A small network was trained on made-up records. Each row is its average activation on records with the value named, seen along a few directions.
Values that are neighbours, or in one group, have similar rows; names and order tell nothing.
In the rows, zero is written as 500.
Strong random noise was added to every row along 5 fixed directions; ignore it. To show where, here is one row again and again, with new noise each time:
[334 522 386 387 703 657 588 581 589 421 430 655 448 602 627 594 363 571
 438]
[329 574 298 311 858 757 565 720 448 271 638 735 363 584 660 679 174 617
 381]
[601 538 619 336 707 611 813 529 566 540 359 397 499 559 557 464 392 580
 500]
[404 537 457 370 433 601 438 601 419 458 602 513 530 447 391 453 492 412
 451]
[374 368 306 756 327 317 327 352 330 518 360 514 462 555 308 442 686 376
 506]
[755 467 705 491 394 417 716 443 387 598 378 188 547 495 268 294 608 404
 564]
[333 487 271 534 511 508 326 517 259 437 599 590 443 458 402 514 470 452
 432]


NERAB, 12 values:
kotod: [474 499 263 545 781 632 516 708 379  99 704 822 204 828 483 757 224 593
 374]
mulab: [345 349 338 742 274 391 171 458 428 377 505 511 480 556 325 443 719 361
 430]
gubo: [327 524 518 372 164 636 140 656 590 384 753 538 604 451 319 398 693 348
 435]
gog: [703 543 346 783 766 273 322 334  34 550 754 375 341 254 517 516 399 635
 509]
femel: [462 391 536 510 337 572 433 575 633 365 568 584 592 553 585 561 428 495
 503]
gugok: [681 469 693 571 253 360 545 311 544 785 381 387 594 445 387 362 719 446
 618]
dol: [559 302 370 804 550 302 663 542 542 209 326 683 306 873 556 692 390 473
 584]
nom: [749 395 574 532 349 512 399 692 265 196 887 473 419 540 321 487 356 453
 515]
berub: [499 430 426 581 613 471 614 467 476 484 326 500 413 624 493 516 488 511
 483]
pugi: [501 611 511 620 427 319 370 288 539 752 443 538 510 324 576 578 642 526
 596]
sato: [371 504 480 596 310 461 291 618 769 353 548 584 545 535 600 591 628 411
 517]
gama: [584 564 396 623 965 463 778 642 513 215 485 701 259 699 856 827 125 679
 524]
Each value of NERAB is a pair of two hidden parts, and every pair occurs once (4 first parts, 3 second parts).
Changing only the second part turns femel into mulab. dol has the same second part as femel; what does that change turn dol into?
> berub
Changing only the second part turns kotod into gugok. gubo has the same second part as kotod; what does that change turn gubo into?
> nom

GABUT, 12 values:
sike: [651 421 587 602 247 430 435 554 364 385 564 317 486 609 146 358 677 318
 483]
rumev: [578 585 545 519 556 457 541 544 564 477 550 547 419 511 564 594 454 511
 533]
padaz: [591 615 561 346 750 506 730 369 479 761 405 462 527 387 650 502 401 659
 532]
samu: [803 431 715 370 577 622 805 705 549 238 573 483 371 743 455 551 276 546
 528]
ket: [443 454 386 573 625 480 611 550 499 366 446 624 446 611 618 647 360 546
 523]
foli: [491 760 698  77 622 710 696 485 566 829 505 371 695 267 558 332 480 550
 465]
berat: [459 541 485 546 408 496 279 418 509 572 616 514 548 352 469 444 587 498
 513]
tutiv: [267 531 484 450 423 484 251 366 698 710 451 518 638 315 664 467 654 565
 469]
ruru: [455 594 403 511 648 476 416 474 389 618 595 489 518 267 688 543 424 589
 516]
gov: [247 524 581 253 334 748 430 609 869 526 448 555 687 499 519 427 624 416
 429]
puruz: [402 443 625 332 326 635 516 540 789 563 435 570 642 503 583 499 511 489
 478]
zup: [515 537 395 512 564 415 448 373  76 654 534 292 549 257 369 381 530 475
 476]
Each value of GABUT is a pair of two hidden parts, and every pair occurs once (4 first parts, 3 second parts).
Changing only the second part turns padaz into rumev. ket has the same second part as padaz; what does that change turn ket into?
> ruru
Changing only the second part turns tutiv into puruz. berat has the same second part as tutiv; what does that change turn berat into?
> samu
